j319: [ 93  93 160  92]
j982: [92 98 92 91]
j682: [93 93 92 98]
both j319 j982:  => [92]
both j982 j319:  => [92]
find: [92 98 92 91] => j982
find: [93 93 92 98] => j682

j736: [130 135 140 138 143 133 111 135 132 128 135 128]
j330: [135 129 137 131 125 122 117 139 116 121 123 131]
j953: [125 123 117 114 128 111 131 130 118 110 120 128]
j982: [135 126 123 126 131 144 129 122 126 130 124 123]
j938: [102 116 120 127 145 121 134 122 133 143 134 128]
j215: [144 147 142 136 145 145 103 143 143 131 125 122]
j971: [127 140 136 118 127 113 125 130 140 141 142 129]
j319: [128 138 138 125 137 137 142 123 114 115 121 122]
j682: [122 125 137 139 127 125 153 144 136 142 117 121]
j229: [123 135 142 138 122 133 101 135 124 125 122 127]
j638: [131 128 127 146 137 128 131 130 130 127 143 132]
j264: [126 129 134 125 136 124 126 112 120 134 109 106]
both j971 j938:  => [127]
find: [144 147 142 136 145 145 103 143 143 131 125 122] => j215
find: [127 140 136 118 127 113 125 130 140 141 142 129] => j971
find: [131 128 127 146 137 128 131 130 130 127 143 132] => j638
find: [122 125 137 139 127 125 153 144 136 142 117 121] => j682
both j319 j264:  => [125]

j319: [143 144 144 115 146 144 142]
j982: [114 128 145 143 137 144 104]
j638: [145 144 143 142 104 143 101]
find: [114 128 145 143 137 144 104] => j982
find: [145 144 143 142 104 143 101] => j638
find: [143 144 144 115 146 144 142] => j319

j953: [129  98 151 121 121 128 131 129 132 125 120 140 133 126 111 113 132 118
 129 129 122]
j638: [129  98 151 121 121 128 131 129 132 125 120 140 133 126 111 138 132 118
 129 133 122]
j982: [121 122 121 122 121 123 142 132  97 151 122 120 127 130 127 131 138 121
 139 134 124]
j971: [121 122 142 122 121 123 142 132  97 151 122 120 127 130 128 131 126 121
 139 134 124]
j938: [125 145 132  99 151 122 122 128 132 130 133 128 120 140 133 124 111 137
 132 118 127]
j215: [ 98 152 122 120 129 131 131 133 128 118 139 132 123 113 136 133 117 127
 132 123 132]
j736: [123 125 143 131  99 128 152 120 127 132 128 131 128 120 141 133 125 111
 137 133 117]
j319: [123 122 123 143 130  99 152 122 120 127 133 129 133 127 121 141 131 124
 112 136 132]
j229: [124 140 122 123 123 142 130 100 153 121 121 127 132 128 132 126 121 139
 134 127 112]
find: [121 122 142 122 121 123 142 132  97 151 122 120 127 130 128 131 126 121
 139 134 124] => j971
find: [129  98 151 121 121 128 131 129 132 125 120 140 133 126 111 113 132 118
 129 129 122] => j953

j682: [132 111 118 128 117 107 132 147 120 137 133 138  95 121 116 123 126 133
 137 125 104 134 131 139 145 148 134]
j229: [112 132 132 114 124 135 127 137 111 123 129 139 144 125 139 136 141 134
 121 125 151 129 135 132 129 128 130]
j938: [135 130 133 150 123 140 124 117 120 114 129 135 161 132 140 121 125 136
 124 133 112 137 134 101 122 122 135]
j953: [146 149 129 145 132 133 129 123 133 109 134 139 139 135 155 119 131 136
 123 127 107 120 151 102 120 133 128]
j264: [117 140 134 116 131 139 127 130 118 121 127 132 146 123 142 135 139 146
 119 126 153 123 135 128 122 123 126]
j736: [142 145 124 121 146 119 133 124 156 133 128 114  94 126 128 127 125 116
 130 124 128 107 131 137 122 131 114]
j215: [135 145 132 140 127 138 127 125 121 109 133 142 153 132 145 123 135 139
 133 128 119 126 149 103 121 129 131]
find: [117 140 134 116 131 139 127 130 118 121 127 132 146 123 142 135 139 146
 119 126 153 123 135 128 122 123 126] => j264
find: [146 149 129 145 132 133 129 123 133 109 134 139 139 135 155 119 131 136
 123 127 107 120 151 102 120 133 128] => j953
find: [112 132 132 114 124 135 127 137 111 123 129 139 144 125 139 136 141 134
 121 125 151 129 135 132 129 128 130] => j229

j982: [137 130 103 118 119]
j953: [138 118 110 120 143]
j215: [121 118 146 152 134]
j938: [139 149 106 141 130]
j971: [134 149 163 163 138]
j330: [152 132  92 148 106]
j229: [155 121 135 118 102]
j264: [160 145 160 164 121]
j638: [137 141 103 118 119]
j736: [116 158 119 125 153]
j682: [163 100  99 119 110]
both j682 j971:  => [163]
both j736 j682:  => [119]
both j971 j953:  => [138]

j982: [111 160 133 102 112 102 101 126 107]
j971: [132 133 164 101 112 134 111 126 127]
j330: [134 160 164 102 102 102 111 126 107]
find: [132 133 164 101 112 134 111 126 127] => j971
find: [134 160 164 102 102 102 111 126 107] => j330

j229: [128 113 111 149 105 135 151 102 136 111 142 105 112 105 131 133 127 102
 118]
j638: [129 136 131 128 135 133 122 134 126 132 124 136 127 133 129 126 121 133
 123]
j938: [132 114 112 152 105 140 155 101 139 111 142 103 110 104 136 132 101 101
 117]
j971: [143 129 131 129 128 142 135 118 124 131 122 120 110 122 140 117 122 119
 121]
j953: [129 133 128 128 130 132 130 124 124 127 126 128 126 122 135 123 127 127
 123]
j682: [125 127 136 125 135 119 119 132 128 136 131 141 133 136 121 133 137 134
 137]
j215: [128 132 126 126 128 132 128 127 124 126 127 128 125 125 130 126 127 133
 128]
j736: [125 120 131 137 126 123 128 121 140 131 141 135 125 130 119 141 128 126
 142]
j982: [111 136 118 118 127 119 118 140 124 122 129 135 141 134 115 138 133 136
 142]
j330: [129 136 131 122 135 133 122 134 126 132 124 136 127 133 129 126 135 137
 136]
find: [128 113 111 149 105 135 151 102 136 111 142 105 112 105 131 133 127 102
 118] => j229
find: [129 133 128 128 130 132 130 124 124 127 126 128 126 122 135 123 127 127
 123] => j953

j736: [123 119 129 117 130 127 117 118 144 128 128 117]
j982: [115 122 114 118 124 111 112 117 138 117 144 109]
j330: [141 150 127 128 163 138 120 108 113 131 127 121]
j319: [140 128 136 131 134 144 140 132 113 114 115 145]
j682: [123 119 129 117 130 127 129 117 122 128 124 130]
j215: [108 105 128 125 119 121 131 152 131 128 123 116]
j938: [144 140 152 140 129 146 149 144 153 102 102 127]
j953: [129 127 115 115 138 121 112 117 132 142 143 114]
both j682 j319:  => [128]
find: [123 119 129 117 130 127 117 118 144 128 128 117] => j736
both j938 j215:  => [152]
find: [129 127 115 115 138 121 112 117 132 142 143 114] => j953

j330: [128 118 112 128 128 133 127 127 129 129 135 136 127 129 127 128 121 129
 134 128 128 120 128 128 131 116 131 132 139 128 129 128 120 126 100 129
 125 128 137 129 130 126 122 127 125 120 127]
j264: [128 122 119 128 128 130 128 117 129 129 131 140 127 129 126 128 123 129
 133 129 128 122 127 128 129 123 130 132 135 128 129 130 122 126  99 128
 123 128 144 129 133 126 126 125 126 115 115]
j953: [128 121 111 128 128 134 127 124 129 129 134 136 127 129 127 128 121 129
 133 128 128 116 128 128 133 117 125 132 139 128 129 129 120 126 100 127
 125 128 137 129 130 126 121 127 125 120 125]
j982: [129 127 141 129 128 130 127 128 126 132 135 115 129 129 125 129 120 128
 118 127 129 105 128 128 120 117 121 128 135 128 127 134 126 132 140 129
 125 129 126 128 133 127 133 126 132 113 132]
j971: [128 130 115 128 128 130 128 125 129 130 131 143 127 129 126 128 122 129
 127 129 128 124 127 128 135 118 131 129 129 128 130 131 123 127 127 128
 124 128 141 129 132 126 118 128 127 130 118]
j229: [128 123 129 128 128 130 128 125 129 130 131 143 127 129 126 128 122 129
 127 128 128 124 127 128 135 118 131 129 129 128 130 130 123 127 108 128
 124 128 141 129 132 126 118 128 127 130 118]
find: [128 123 129 128 128 130 128 125 129 130 131 143 127 129 126 128 122 129
 127 128 128 124 127 128 135 118 131 129 129 128 130 130 123 127 108 128
 124 128 141 129 132 126 118 128 127 130 118] => j229
find: [129 127 141 129 128 130 127 128 126 132 135 115 129 129 125 129 120 128
 118 127 129 105 128 128 120 117 121 128 135 128 127 134 126 132 140 129
 125 129 126 128 133 127 133 126 132 113 132] => j982
find: [128 122 119 128 128 130 128 117 129 129 131 140 127 129 126 128 123 129
 133 129 128 122 127 128 129 123 130 132 135 128 129 130 122 126  99 128
 123 128 144 129 133 126 126 125 126 115 115] => j264

j953: [144 107 118 130 125 136 122 106 108]
j682: [163 103 106 138 126 143 127 130 151]
j638: [144 107 118 124 143 137 103 145 138]
j982: [102 145 146 107 126 151 123 126 123]
find: [163 103 106 138 126 143 127 130 151] => j682
both j982 j953:  => [107]
both j953 j982:  => [107]
find: [144 107 118 130 125 136 122 106 108] => j953
find: [102 145 146 107 126 151 123 126 123] => j982

j682: [142 149 146 138 140 135]
j229: [137 145 110 146 121 137]
j938: [128 135 115 134 137 125]
both j229 j682:  => [146]
both j682 j938:  => [135]
both j682 j229:  => [146]
both j938 j682:  => [135]

j319: [129 135 144 119 114 127 136]
j938: [119 147 137 130 135 139 132]
j330: [144 125 131 137 120 123 138]
j264: [138 130 121 142 131 138 133]
j736: [155 122 118 141 137 137 133]
j215: [122 128 113 134 123 117 141]
j982: [115 109 116 141 135 119 109]
j971: [119 129 103 130 142 128 124]
j682: [143 125 127 135 139 103 138]
j638: [143 118 127 103 129 140 131]
both j736 j638:  => [118]
both j264 j638:  => [131]
find: [129 135 144 119 114 127 136] => j319
both j982 j215:  => [141]
both j330 j638:  => [131]
both j638 j264:  => [131]
both j938 j264:  => [130]

j638: [127 100 111 125 124 124 123 122]
j330: [134 125 124 138 131  98 132 128]
j736: [123 100 124 117  98 147 114  97]
find: [127 100 111 125 124 124 123 122] => j638
find: [134 125 124 138 131  98 132 128] => j330
find: [123 100 124 117  98 147 114  97] => j736

j215: [128 162 127 147 114 115]
j319: [132 102 115 116 127 101]
j330: [151 104 145 138 116 115]
j264: [132 143 143 133 127 101]
find: [128 162 127 147 114 115] => j215
both j330 j215:  => [115]
find: [151 104 145 138 116 115] => j330
both j215 j264:  => [127]
both j215 j330:  => [115]
find: [132 102 115 116 127 101] => j319

